A small network was shown many inputs. Here are its activations along a few directions, one row for each input.
Each table varies a few parts of the input and shows all the possible inputs, shuffled.
Descriptions start from the smaller parts, as in this example, which fits no table here: ring(5) and (point or line(11) or (values(3) and line(6))).
Shared parts are said once, and a part with two or three values counts as separate values.
In the rows, zero is written as 128.

Other details of the inputs shift rows strongly along two fixed directions, in all tables alike. That doesn't count.

Table:
x1: [141 138 158 122  85 181 155 117 140 112  84]
x2: [147 125 110 134 173 101 153 112 108 126 157]
x3: [111 116 105 177 144 135 105 135 113 121 151]
x4: [106  93 122  89 135 134 138 146 114 115 162]
x5: [147 114  91 140 156 104 105 148 120 123 152]
x6: [ 86  84 161  85 107 171 137 149 131 118 179]
x7: [109 132  92 158 147  92 145 139 112 119 132]
x8: [128 149 103 140 163 105 120 163 114 142 138]
x9: [ 46 100 187  25  80 157 175 147 158 115 184]
x10: [110 154 106 154 165 114 135 105 131 122 156]
x11: [ 93 121 139 120 117 160 167 126 128 132 179]
x12: [181 156 144 142  77 122 110  80 132 101  10]
x13: [127 158 111 150 169 110 123 123 151 125 162]
x14: [163 127 143 161  84 124 126  94 113 119  71]
x15: [191 126 162 139 114 144 135  85 120 117  84]
x16: [104 139 123 168 152 127 118 141 102 144 146]
x17: [117 146 107 145 158 110 137  90 118 130 167]
x18: [114 157 120 141 164 105  99 142 129 142 152]
x19: [ 76  72 143 103 107 178 150 146 198 200 110]
x20: [134 122 107 141 157 105  85 127 135 124 167]
x21: [150 131 128 163 158 119 129 129 137 136 175]
x22: [ 56 110 176  75  54 187 177 166 155 114 142]
x23: [126 133 121 144 149  78 111 126 142 128 164]
x24: [ 76 116 160 107  95 154 151 177 163 122 166]
x25: [ 55 105 173  10  97 177 185 179 125 135 173]
x26: [142 133 184  83  46 192 138 119 115 130  51]
x27: [ 98 155 115 145 160 109 112 124 109 141 146]
x28: [195 152 124 130  99 127 120  96  84 130  20]
x29: [176 119 140 120 119 126  88  82 118 104  76]
x30: [123 115  80 146 146 112 122 126  94 124 145]
x31: [142 149  95 150 169 111 144 144 137 124 148]
x32: [ 57 116 153  48  70 196 145 152 156 106 145]
x33: [158 143 138 132  87 113 120  78 122 113  63]
x34: [186 142 153 116 123 127 126  68 127 111  79]
x35: [134 124  85 150 158 112 106 158 125 117 142]
x36: [ 85  91  99 145 171 118 121 120 185 203 131]
x37: [134 132 136 153 156 115 105 148 116 151 162]
x38: [111 124  97 146 147 113 101 104 110 125 160]
x39: [ 68 118 165  16  87 177 174 200 146 141 175]
x40: [117 136 137 125 172  98 109 109 102 141 157]
x41: [ 92 129 158 102 113 178 163 166 167 125 176]
x42: [157 150  97 156 146 120 148 111 115 114  93]
x43: [129 136  90 145 157 110 159 112 104 130 153]
x44: [117 109 106 169 138 130 108 120 103 129 161]
x45: [187 162 151 119  85 137 101  73 102 128  19]
x46: [142 146 117 140 168 101 122 113 144 131 174]
x47: [ 99  84  85 144 170 117 140 137 172 203 119]
x48: [141 108 117 163 148 122  91 143 128 128 167]
x49: [159 144 195  80  45 201 125 150 147 124  38]
x50: [141 125 104 144 148  79 131 146 128 128 150]
x51: [124 121 145 147 164 114 115 126  95 146 157]
x52: [181 157 150 116 115 121  92 110 127 135  74]
x53: [162 134 161  52  71 176 171 141 158 113  87]
x54: [134 118 131 168 140  95 117 141 135 132 163]
x55: [149 138 109 150 139 119  80 124 141 112 114]
x56: [125 105 140 162 146  93 128 118 114 126 160]
x57: [110 144  97 145 160 110 133 148  94 140 132]
x58: [180 126 139 154  97 156  87 129 137 109  66]
x59: [171 134 119 134  89 111 140 100 105 113  51]
x60: [199 159 150 134  78 119  97  97 153 101  12]
x61: [127 136  98 153 151  88 131 155 133 121 137]
x62: [117 122  79 154 153 117 119 141 105 115 135]
x63: [101 103 135  96 128 107 163 143 120 120 159]
Each input here is: values(3) and (point or (values(4) and ring(5))).
- The inputs of x25 and x51 match in every part but the values(3) part. If x8 is changed in the same way as x25 into x51, which row does it become? => x49
- The inputs of x47 and x36 match in every part but the values(3) part. If x4 is changed in the same way as x47 into x36, which row does it become? => x29
- Change only the values(4) part in x58. List by row number the other rows that result. => x24, x41, x49
- Change only the ring(5) part in x45. List by row number the other rows that result. => x18, x27, x40, x52
- Change only the values(3) part in x46. List by row number the other rows that result. => x21, x53

Table:
x64: [ 52 118 136  80 113 164 173 183 156 136 187]
x65: [132 132 117 152 147 118 135 111 126 129 140]
x66: [129 131 118 141 136 118 122 117 107 122 137]
x67: [142 139 124 131 146 109 122 122 109 122 140]
x68: [127 125 119 150 142 123 126 110 112 133 134]
x69: [129 108 105 141 145 115 118 135 128 144 125]
x70: [127 135 123 147 151 113 126 122 124 144 130]
x71: [163 134 162  99  85 145 128  95 141 123  52]
x72: [124 130 108 152 139 119 120 138 118 140 122]
x73: [149 130 148 144 120 133  89 131 142 128 133]
x74: [131 117 111 132 157 110 119 132 137 149 131]
x75: [139 146 114 140 139 109 125 133 114 104 136]
x76: [ 58  97 132  68 119 158 170 179 166 141 190]
x77: [107 114 195  55  41 209 139 164 178 108 124]
x78: [143 136 115 141 143 112 131 127 113 112 142]
x79: [136 140 125 135 145 110 122 113 116 127 138]
x80: [138 129 118 139 138 117 122 126 100 117 136]
x81: [121 122 105 149 140 119 118 128 127 144 124]
x82: [166 151 157  89  81 147 124 120 122 101  62]
x83: [135 117 150 143 121 148  93 137 139 115 130]
x84: [128 139 115 143 148 115 121 135 127 144 124]
x85: [ 29 104 144  76 116 164 173 176 141 143 208]
x86: [106 128 105 142 164 111 122 133 136 152 155]
x87: [127 133 115 157 147 115 136 127 128 134 134]
x88: [139 125 116 145 145 107 134 121 123 125 142]
x89: [157 124 154 109  76 151 127  98 131 119  50]
x90: [135 138 116 145 141 112 131 117 120 117 142]
x91: [139 128 125 134 149 105 124 116 118 134 138]
x92: [126 127 117 151 144 106 131 112 133 129 138]
x93: [131 134 126 140 150 118 127 107 122 138 137]
x94: [159 133 140 110  82 158 134 118 152 125  52]
x95: [167 144 149 101  75 153 121 121 112  97  56]
x96: [134 118 119 143 140 111 124 120 109 130 136]
- What do these inputs look like to the network? => values(3) and (point or line(10))
- The inputs of x69 and x76 match in every part but the values(3) part. If x95 is changed in the same way as x69 into x76, which row does it become? => x75
- Which other rows agree with x74 in the values(3) part? List them by row number. => x67, x70, x71, x73, x79, x82, x84, x86, x91, x93

Table:
x97: [117 142 143 125 110 158 125 150 144 132 126]
x98: [138 118 153 126 104 159 123 154 146 119 137]
x99: [129 121 120 112 118 150 150 156 151 144 109]
x100: [213 146 111 161 131 111 132  86 128 130  35]
x101: [110 102 113 112 110 149 145 137 128 150 102]
x102: [126 120 131  83 132 125 155 122 137 143 122]
x103: [128 126 158  93 123 136 126 115 130 123 147]
x104: [118 105 151 118 101 146 139 111 120 118 137]
x105: [122 123 137  95 126 134 129 146 138 146 116]
x106: [112 144 135 109 111 133 133 123 143 112 134]
x107: [195 127 103 163 124 109 125  68 105 138  28]
x108: [125 154 118  96 113 131 146 166  63  78 145]
x109: [146 147 114 162 168  95  82 119 114 143 130]
x110: [121 128 143  88 131 125 149 121 134 139 126]
x111: [104 109 125 120 109 149 140 137 125 145 106]
x112: [153 129 104 180 155 102  81 128 127 115 133]
x113: [104 115 130 112 114 140 159 113 122 139 115]
x114: [133 119 144 111 103 134 132 125 144 101 144]
x115: [131 147  79 199 197  56 108 109 115 130 168]
x116: [100 117 134 124 105 151 131 135 123 140 113]
x117: [117 130 126 105 118 126 152 129 147 120 121]
x118: [128 120 154 100 120 146 105 140 134 129 137]
x119: [123 135 138 112 121 141 164 130 145 133 122]
x120: [ 98 127 140 117 108 147 143 108 118 130 128]
x121: [177 130  67 198 212  52  88 113 104 160 117]
x122: [148 144 132 149 121 137 119 137 137 135  97]
x123: [119 132 145  98 121 136 119 143 135 141 123]
x124: [118 138 150  92 125 127 139 119 132 135 133]
x125: [192 129 133 174 117 120 101  65  99 114  53]
x126: [100 122 138 116 109 142 151 111 119 134 123]
x127: [115 143 152  93 124 131 130 115 130 132 140]
x128: [101 128 113 171 188 102 131 132 125 131 223]
x129: [129 124 150 126 111 162 121 151 145 122 133]
x130: [ 91 112  67 156 188  87 129 164 137 147 193]
x131: [124 126 141 110 110 137 130 123 143 103 141]
x132: [ 86  95 103 179 174 105 109 144 107 139 212]
x133: [ 81 135  90 167 179  95 103 156 131 134 206]
x134: [137 119 161  94 116 133 128 117 130 121 150]
x135: [109 105 144 126 105 160 118 133 123 126 124]
x136: [182 140 122 182 112 127  85  87 102 130  34]
x137: [206 130 124 172 112 115  77 112 129 102  66]
x138: [118 123 121 112 113 136 132 154 150 126 112]
x139: [123 129 133 120 117 151 143 155 149 140 113]
x140: [118 122 132 150 153 118 138 133 132 123 198]
x141: [ 99 147 123 149 159 118 140 130 131 135 185]
x142: [137 113 156 101 113 143 108 142 134 127 140]
x143: [145 165 113 113 126 108 152 131  53  73 137]
x144: [114 132 129 116 108 138 122 151 148 122 119]
x145: [120 144 146 116 116 142 155 128 142 129 130]
x146: [123 122 114  99 120 126 158 129 149 124 118]
- The inputs of x136 and x120 match in every part but one. If x144 is changed in the same way as x136 into x120, which row does it become? => x115
- The inputs of x118 and x103 match in every part but one. If x112 is changed in the same way as x118 into x103, which row does it become? => x131
- What do these inputs look like to the network? => values(2) and (point or (values(4) and line(6)))
- Change only the values(4) part in x138. List by row number the other rows that result. => x105, x111, x139
- Change only the values(4) part in x98. List by row number the other rows that result. => x132, x137, x142
- Change only the line(6) part in x124. List by row number the other rows that result. => x102, x103, x110, x127, x134

Table:
x147: [111 107 139 141 122 153  98 160 167 145 143]
x148: [108 114 122 114 118 142 147 137 133 134 128]
x149: [115 116 144 110 118 139 132 121 129 123 144]
x150: [105 122 139 115 122 138 140 123 132 142 134]
x151: [177 143 151 103  89 144 115 123 120 107  68]
x152: [103 124 124 116 117 144 146 138 130 138 127]
x153: [111 120 129 112 111 141 140 142 126 119 135]
x154: [168 149 119 164 145 105 112 114 116 110 123]
x155: [106 136  69 203 215  61 118 138 113 137 214]
x156: [166 139 136 107  93 140 122 128 127 115  58]
x157: [156 124 108 174 158  95 112  97 114 141 113]
x158: [119 124 143 109 111 143 134 139 119 108 147]
x159: [119 126 141  96 123 134 128 132 133 130 141]
x160: [131 133 138 124 129 127 131 116 139 123 139]
x161: [110 123 121 101 126 138 144 148 136 139 123]
x162: [111 127 147 112 118 141 131 121 127 126 140]
x163: [105 129  88 166 182  94 137 136 130 144 177]
x164: [230 151 115 197 142  88  94  63 120 130  28]
x165: [107 130 132 114 110 143 139 142 124 122 131]
x166: [113 120 135 100 129 132 138 134 138 145 132]
x167: [116 134 146 111 110 145 132 138 117 111 141]
- What do these inputs look like to the network? => point or (values(4) and ring(5))
